Each row below holds a small network's activations on one input, seen along a few directions.
Each table varies a few parts of the input and shows all the possible inputs, shuffled.
A made-up example of a description, with smaller parts first: one of 6 places along a line, together with either a single point or (one of 2 separate values, together with one of 5 places around a ring) or one of 11 places around a ring.
Shared parts are said once, and a part with two or three values counts as separate values.
(in the rows, 128 means zero)

Other details of the inputs shift rows strongly along two fixed directions, in all tables alike. That doesn't count.

Table:
r1: [109 137 137 152 147 139 106 123 113 115 144 122]
r2: [158 152 166 152 129 143 101 123 102 140 110 107]
r3: [124 109 106 108 149 161 116 104 141 126  75 124]
r4: [127 156 143 140 132 122 127 111  96 137 160 122]
r5: [128 150 190 172 166 106 145  97 123 179 130 107]
r6: [133  84  84 110 115 138 122 132 161  98  88 144]
r7: [114 123  39  82  68 131 115 195 113  83 188 166]
r8: [119 160 192 156 166 135 142  77 111 156 106  99]
r9: [107 146 197 182 171 145 136  94 142 154 109 111]
r10: [111 164 153 154 133 140 129 109 105 128 150 111]
r11: [130 100  81  76 116 152 124 124 131 121  94 137]
r12: [110 167 192 163 166 144 137  80 123 147 107  96]
r13: [119 166 188 170 158 137 135  77  93 149 130  98]
r14: [151  88  82  93 108 131 143 121 147 112  88 139]
r15: [129  75  72  94 125 152 115 152 161 117 105 152]
r16: [112 167 136 134  82  75 154 192 113 136 234 154]
r17: [ 97 166 197 176 168 135 125  97 122 139 122 107]
r18: [135  89  70  82 106 157 133 140 158 126 103 145]
r19: [126 152 164 157 149 119 120  88  98 150 141 106]
r20: [130  98 109 118 145 164 131 111 158 139  78 130]
r21: [175  96 101  95 103 151 110 159 148 139  82 138]
r22: [126 147 139 146 135 105 119 116  93 146 159 117]
r23: [127 117  48  61  65  95 121 195 117 107 189 167]
r24: [136 154 165 156 132  99 156 111 128 133 140 124]
r25: [142  70  91 107 135 122 114 141 158  97 102 132]
r26: [ 98 184 129 135  77 104 144 180  82 107 233 144]
r27: [100 150 153 148 147 125 118 138 125 119 149 127]
r28: [146  90 115 105 146 160 139  91 147 154  67 124]
r29: [172 108 129 105 136 159  95 115 134 142  46 113]
r30: [125 154 112 133  76  54 153 191 116 112 214 152]
r31: [130  77  85  85 146 138  93 143 142 109 107 131]
r32: [135  69  91  97 143 140 110 150 157 123 113 137]
r33: [143 102  82  76 124 136 119 119 130 130 103 140]
r34: [112 145 192 180 186 130 104  97 107 133 142  93]
r35: [106 178 129 128  90  63 138 191  93 128 233 147]
r36: [154  87 109 101 151 153 131  88 150 159  69 129]
r37: [121 149 174 177 151 128 150  98 143 125 105 112]
r38: [137  78  92 117 136 140 118 121 164 101  77 136]
r39: [110 167 118 133  67  90 161 189 130  91 207 151]
r40: [ 87 177 128 149  88 106 123 187  94  96 231 148]
r41: [118 151 197 168 161 144 157  85 131 165 109 106]
r42: [181  98 102 106  95 133 114 152 150 114  73 132]
r43: [123 150 157 152 117 112 161 123 130 120 138 125]
r44: [157  84  94 105 123 117 130 105 150 127  83 130]
Each input here is: one of 4 places along a line, together with either a single point or one of 10 places along a line.
Question: The inputs of r43 and r11 match in every part but the place on the line of 4. If r38 is changed in the same way as r43 into r11, which row does it become?
Answer: r27
Question: Which other rows agree with r7 in the place on the line of 4? List them by row number.
Answer: r1, r2, r4, r10, r13, r19, r22, r26, r34, r40

Table:
r45: [148 108 158 128 172 140  98 100 107 149  77  95]
r46: [147  89 101 120  84 139 154 204 195 122 118 158]
r47: [150  87  96  85 142 127  74 129 128 135  87 120]
r48: [ 94 130 104 119 104  94 140 158 100 119 205 148]
r49: [102 167 195 204 170 105 126 127 107 115 178 119]
r50: [ 87 198 168 150 117 122 149 126  91 138 176 134]
r51: [111 154 131 117  81  78 203 184 173  94 157 165]
r52: [155  74  69  63 128 126  73 145 126 131  90 128]
r53: [119 158  83  92  86 133 141 169  99 133 205 149]
r54: [119 101 138 130 167 177 124  35 134 145  48 102]
r55: [112 165 213 173 155  49 198 121 172 143 158 124]
r56: [147 126 186 146 176 178  96  60 124 147  35  78]
r57: [ 95 131  95 133 111 122 143 141 119  99 172 130]
r58: [127 156 127 109  96 131 106 174 103 111 134 133]
r59: [112 144 109 144 108 124 121 174 121  77 188 146]
r60: [126  54  55  89 138 155 116  96 141 110  86 135]
r61: [140 138 171 138 142 133 103 126 103 134 130 108]
r62: [143  89  72  87 111 169  89 131 149  91  86 136]
r63: [156 107 141 134 173 177  98  90 131 131  56  90]
r64: [127 162 209 171 166 114 112 118  94 149 139  91]
r65: [145 112  82  90 101 158  94 165 130  96 118 136]
r66: [ 96 191 192 172 144 124 155  99  89 152 184 106]
r67: [123  54  49 101 143 144 105 122 149  99  95 136]
r68: [138 107 120 129  72 113 156 228 180 121 172 175]
r69: [105 144 131 155 141  92 104 158 123 103 186 144]
r70: [130 151 171 141 176 182 130  42 117 179  76  95]
r71: [214  98 119 122 104  91 151  97 134 164  61 122]
r72: [121  51  48  91 147 142 117 102 140 115  82 131]
r73: [141  99 167 161 152 119 137 142 200 167  82 132]
r74: [145 119 170 136 202 182 121  25 116 192  62  96]
r75: [206 104  81  94  70  62 140 141 138 153 103 145]
r76: [127  90  96  95 151 142 123  90 113 150 104 128]
r77: [113 111 157 172 187 177 116  42 151 124  50  90]
r78: [129 119 136 146  87  98 160 227 176 131 175 165]
r79: [211 107  97 104  68 112 151 108 144 143  58 130]
r80: [220  87  65  87  64 110 152 123 143 139  63 134]
r81: [117 145 132 116  79  82 205 177 176  94 170 157]
r82: [113 169 106 102 104 145 134 144 104 142 154 149]
r83: [122 147 163 138 182 181 128  44 117 176  46 101]
r84: [ 78 184 161 185 126 119 135 141 121  99 172 128]
r85: [140  92  53  60 136 139 101 116 127 162 115 144]
r86: [ 94 142  98 145 100 118 134 170 126  82 200 137]
r87: [129 142 200 165 157 104 207  94 178 133 102 108]
r88: [145  82  93 109  92 156 141 187 204 125  60 166]
r89: [ 95 144 177 180 186 157 134  44 130 139  59  94]
r90: [130  52  52  96 135 159 103 113 151  94  92 139]
r91: [133  71  69  72 157 139 101  79 131 156  78 131]
r92: [107 108 154 174 204 128 103  58 147 141  84  96]
r93: [221  98 146 134 120 113 150  62 136 171  35 111]
r94: [116 166 182 169 132 115 117 144 108 111 191 125]
r95: [108 175 202 186 167  93 105 120 117 137 172 108]
r96: [106 177 188 161 180 110 128  82 100 188 154 102]
r97: [ 84 159 127 149 106 118 145 137 117 101 182 130]
r98: [103 126  83 105  90 123 140 151 112 107 182 144]
r99: [102 141 169 156 147 124 140  91 104 141 158 119]
r100: [141  95  85  97 133 175  87 114 149 101  49 133]
r101: [122 123  93 112 100 105 105 191 118  92 192 152]
r102: [122 126 130 117 100  59 203 182 169 107 179 158]
r103: [133 141  99  98  78 122 109 198 104  97 180 134]
r104: [103 169 167 180 148 140 118 124 124  99 127 131]
r105: [130 150 127 107  89 132 109 172 103 109 155 127]
r106: [137  78  58  95 121 172  94 129 152  78  83 148]
r107: [110 178 166 148 147 115 144 124  87 169 193 124]
r108: [140 125 111  94  92 119 104 185  97 110 172 139]
r109: [116 147  78  89  89 134 141 165 101 130 192 145]
r110: [114 135 114 140 110 115 117 178 115  80 201 158]
r111: [102 176 205 172 165 151 145  54 102 162 122  97]
r112: [117 170 238 188 152  75 213 111 161 137 158 118]
r113: [128 127 125 135  63 123 159 224 186 115 158 167]
r114: [110 195 219 204 155 124 126 118 110 122 172  95]
r115: [123 172 204 185 166 110 117 137  97 138 165 100]
r116: [109 160  91  92  82 136 139 161 103 128 190 149]
r117: [146  74  53  56 126 169 113 108 122 146  98 142]
r118: [ 83 172 193 178 161  83 135  96 102 157 185 112]
r119: [122 162 103 111  83 126 107 207 111  89 169 151]
r120: [160  83  98  96 139 161  89 132 128 116  92 126]
r121: [101 119 174 179 214 121 119  35 133 161  80  86]
r122: [105 153 134 123 110 114 143 139  90 135 206 143]
r123: [129 116 131 119 174 150 127  77 109 175  99 110]
r124: [123 156 106  98  76 125 104 198 106  96 155 147]
r125: [174 196 175 167  64  68 174 141 112 147 136 133]
r126: [154  99  95  87 119 156  98 140 117 117  92 113]
r127: [158  68  62  74 143 138  70 140 142 123  82 131]
r128: [117  84  61  78 118 165 116 100 136 116  65 144]
Question: The inputs of r77 and r86 match in every part but one. If r65 is changed in the same way as r77 into r86, which row does it become?
Answer: r63
Question: The inputs of r68 and r46 match in every part but one. If r94 is changed in the same way as r68 into r46, which row does it become?
Answer: r114
Question: The inputs of r120 and r127 match in every part but one. If r61 is changed in the same way as r120 into r127, which row does it become?
Answer: r47
Question: What do these inputs look like to the network?
Answer: one of 6 places along a line, together with either one of 3 separate values or one of 11 places along a line
Question: Which other rows does r93 become when the choice among 3 separate values takes its other values? List them by row number.
Answer: r68, r112
Question: Which other rows does r104 become when the place on the line of 11 takes its other values? List them by row number.
Answer: r50, r58, r82, r83, r84, r89, r100, r119, r124, r128
Question: Which other rows does r55 become when the place on the line of 6 takes its other values? List them by row number.
Answer: r51, r81, r87, r102, r112
Question: Which other rows does r73 become when the choice among 3 separate values takes its other values? List them by row number.
Answer: r55, r75

Table:
r129: [143 125 164 155 177 134  90  92 116 138  95  98]
r130: [140 148 158 152 148 149 111  77 115 133  71 102]
r131: [ 83 176 199 213 150 101 150 122 116 132 198 116]
r132: [139 131 156 153 150 141 132  76 103 160 116 102]
r133: [159 124 119 127  90 104 125 175 141 103 129 140]
r134: [144  93  62  52 103 122 123 139 121 126 119 140]
r135: [122 134 147 133 150 136 112 141 125 154 147 128]
r136: [110 141 163 144 155 168 141 108 143 131 105 118]
r137: [125 151 170 141 168 130 144  53 122 160  73 100]
r138: [105 149 128 152 108 125 156 136 122 103 181 137]
r139: [ 95 133 148 147 146 140 126 148 143 131 144 131]
r140: [130 141 141 115 122 148 124 142 112 154 139 126]
r141: [129 149 163 174 153 145 142  55 115 158  97 105]
r142: [106 171 160 141 134  72 136 154 103 137 209 132]
r143: [156  53  63  97 151 154  99  90 139 141  77 130]
r144: [158  87  69  72  87  95 146 167 160 115 114 156]
r145: [135 152 156 143  98 111 152 184 147 139 162 145]
r146: [168  87 117 104 158 170  87  74 120 137  32  97]
r147: [106 184 183 174 126 120 135 139 111  94 168 116]
r148: [ 94 121  76  91  93  86 135 192 136  91 193 163]
r149: [130  71  50  85 111 140  87 162 147  80 103 146]
r150: [103 136  78  82  81 100 153 182 130  83 188 162]
r151: [145  89  76  77 127 185 113 103 147 146  45 136]
r152: [147 127 122 148  87  97 158 160 139 126 165 145]
Question: What do these inputs look like to the network?
Answer: one of 4 separate values, together with either a single point or one of 5 places around a ring
Question: The inputs of r151 and r141 match in every part but the choice among 4 separate values. If r145 is changed in the same way as r151 into r141, which row does it become?
Answer: r152
Question: Which other rows does r150 become when the choice among 4 separate values takes its other values? List them by row number.
Answer: r136, r138, r147
Question: Which other rows does r134 become when the place on the ring of 5 takes its other values? List them by row number.
Answer: r137, r142, r148, r150

Table:
r153: [148 110 162 151 170 134 119  86 146 140  75 106]
r154: [140 125 146 140 129 148 129 128 145 130  97 126]
r155: [139 115 153 146 153 132 124 108 145 129  82 115]
r156: [129 109 120 120 137 142 138 114 158 128  89 124]
r157: [134 139 181 163 158 138 130 104 145 139  88 104]
r158: [133  99  65  74  99 134 123 138 129 122 122 150]
r159: [ 92 145  86 110  96 121  96 199  97  86 219 152]
r160: [122 142 154 140 143 120 143 108 115 147 137 115]
r161: [102 167 167 164 119  94 158 151 128 119 181 134]
r162: [151  94  66  85 105 126 108 155 133 119 121 147]
r163: [124 170 174 156 125 104 134 143 100 140 175 118]
r164: [148 115 120 115 139 141 111 110 123 140  93 123]
r165: [127 126 145 141 137 149 146 112 149 135 101 127]
r166: [136  82  63  86 106 121 127 143 143 120 125 147]
r167: [131 133 151 142 155 164 135  62 123 144  70 103]
r168: [126 149 146 149 112  93 130 159 116 128 178 131]
r169: [134 157 162 153 133 146 126 103 110 134 110 108]
r170: [145 115 122 112 132 142 110 110 123 140  94 122]
r171: [137  83  67  86 108 120 131 147 153 107 125 150]
r172: [107 178 155 146 115  99 150 146 103 134 194 134]
r173: [ 73 174 150 156 136 121 120 147  94 111 212 129]
r174: [138  92  60  82 108 125 126 143 137 122 125 150]
Question: The inputs of r158 and r170 match in every part but one. If r167 is changed in the same way as r158 into r170, which row does it become?
Answer: r169
Question: What do these inputs look like to the network?
Answer: one of 2 separate values, together with either a single point or one of 10 places along a line

Table:
r175: [109 104  54  86  90 125 139 176 144  90 167 166]
r176: [114 135 134 133 132  92 139 123 122 131 154 130]
r177: [159  84  93  75 120 136 125 139 146 147  93 138]
r178: [132 136 146 153 122 112 136 147 144 111 142 131]
r179: [ 98 179 172 161 148 107  92 153  70 127 220 112]
r180: [128  75 103 120 162 172 126  83 165 127  60 126]
r181: [141 139 127 104 105 135 132 160 134 143 126 141]
r182: [160  60  56  75 117 171 106 116 156 103  34 134]
r183: [156 102  65  75 100 145 109 125 121 120  91 138]
r184: [124 202 179 166 103 100 140 152  91 133 187 125]
r185: [139 100 139 120 149 119 134 130 162 152  94 129]
r186: [129 182 178 163 116  83 144 143  90 138 193 120]
r187: [116 100  53  79  95 101 134 165 136 110 167 159]
r188: [136 109  70  76 115 156 120 112 124 130  98 136]
r189: [111 172 159 156 107 113 141 147 112 108 165 125]
r190: [113 150 168 154 149 141 138  88 122 127 106 108]
r191: [100 151 136 138 120 141 144 133 123 115 147 130]
r192: [160  61  45  72  92 114 116 176 160 112 110 158]
r193: [ 90 167 138 146 113  98 157 159 125 105 206 142]
r194: [123  62  33  68 127 135  62 173 127  96 138 150]
r195: [ 91 152  96 114  72 124 148 192 123  95 204 161]
r196: [107 102  59  91  92 130 139 173 149  94 165 167]
r197: [116 142 134 128 128 122 142 118 109 146 162 129]
r198: [134 107 136 127 193 190  56  70 106 143  56  93]
r199: [ 98 135 155 160 172 138  85 133 115 108 154 115]
r200: [134 107 118 118 146 148 128  90 123 151 105 121]
r201: [133 160 218 194 160 143 138  95 135 143  89  93]
r202: [149 110 185 173 184 149 131  73 162 144  48  99]
r203: [150 101 105  96 150 167 112  62 125 146  43 113]
r204: [ 90 171 170 174 128  91 154 148 118 137 207 133]
r205: [133 127 105 100 114 109 131 123 104 132 151 133]
r206: [145  88 137 137 178 153 121  57 155 131  36 105]
r207: [ 90 169 181 176 144  96 155 126 120 147 189 125]
r208: [158  67  57  82  98 112 115 166 159 117 108 154]
r209: [113 175 187 172 151 149 139  89 108 159 131 109]
r210: [144 144 109 112  71  87 137 199 110 120 202 151]
r211: [171 108 147 133 163 169 107  60 135 158  22  98]
r212: [146 121 100 101 106 107 125 133 106 127 144 132]
r213: [140  43  41  66 141 152 116 101 159 130  59 141]
r214: [112 148  87  97  80  98 144 179  97 118 219 155]
r215: [ 97 165 189 182 150 151 147 101 125 135 131 110]
r216: [145 112 177 166 188 124 125  59 141 158  57  95]
r217: [164 117 164 145 157 131 123  83 127 162  80 101]
r218: [146 158 149 139 105 124 130 151 117 137 139 129]
r219: [149  83 137 133 181 135 117  52 146 152  38 101]
r220: [117 165 184 159 163 117 146  75 101 161 143  99]
r221: [108 155 184 172 164 118 147  89 130 129 130 111]
r222: [116  82  48  75 115 169  62 173 120  79 125 142]
r223: [135 182 154 147  85 104 135 176 107 131 185 138]
r224: [118 161 162 147 150 149 136  86 108 154 116 111]
r225: [105 187 194 163 110 112 157 177 131 126 179 131]
r226: [147 159 201 175 154 111 134  92 108 160 125  96]
r227: [134 104  63  94  81 109 129 187 145  83 155 164]
r228: [149 108 159 155 163 118 124  91 146 149  79 107]
r229: [118 185 189 179 104 107 146 166 122 118 176 124]
r230: [143 122 137 137 125 147 123 122 142 116  87 118]
r231: [126 119  91  97 116 159 125 117 124 137 111 139]
r232: [130 102  80  85  89 117 139 202 166 101 150 167]
r233: [140 111 112 126 109 117 131 162 155 106 132 145]
r234: [102 153 134 134 120 135 144 129 124 114 148 127]
Question: What do these inputs look like to the network?
Answer: one of 5 places around a ring, together with either a single point or one of 11 places along a line
Question: The inputs of r225 and r177 match in every part but the place on the ring of 5. If r189 is changed in the same way as r225 into r177, which row does it become?
Answer: r212
Question: Which other rows does r209 become when the place on the line of 11 takes its other values? List them by row number.
Answer: r181, r183, r184, r188, r203, r211, r218, r223, r224, r231
Question: Which other rows does r176 become when the place on the line of 11 takes its other values? List them by row number.
Answer: r185, r187, r192, r204, r207, r208, r213, r216, r219, r228
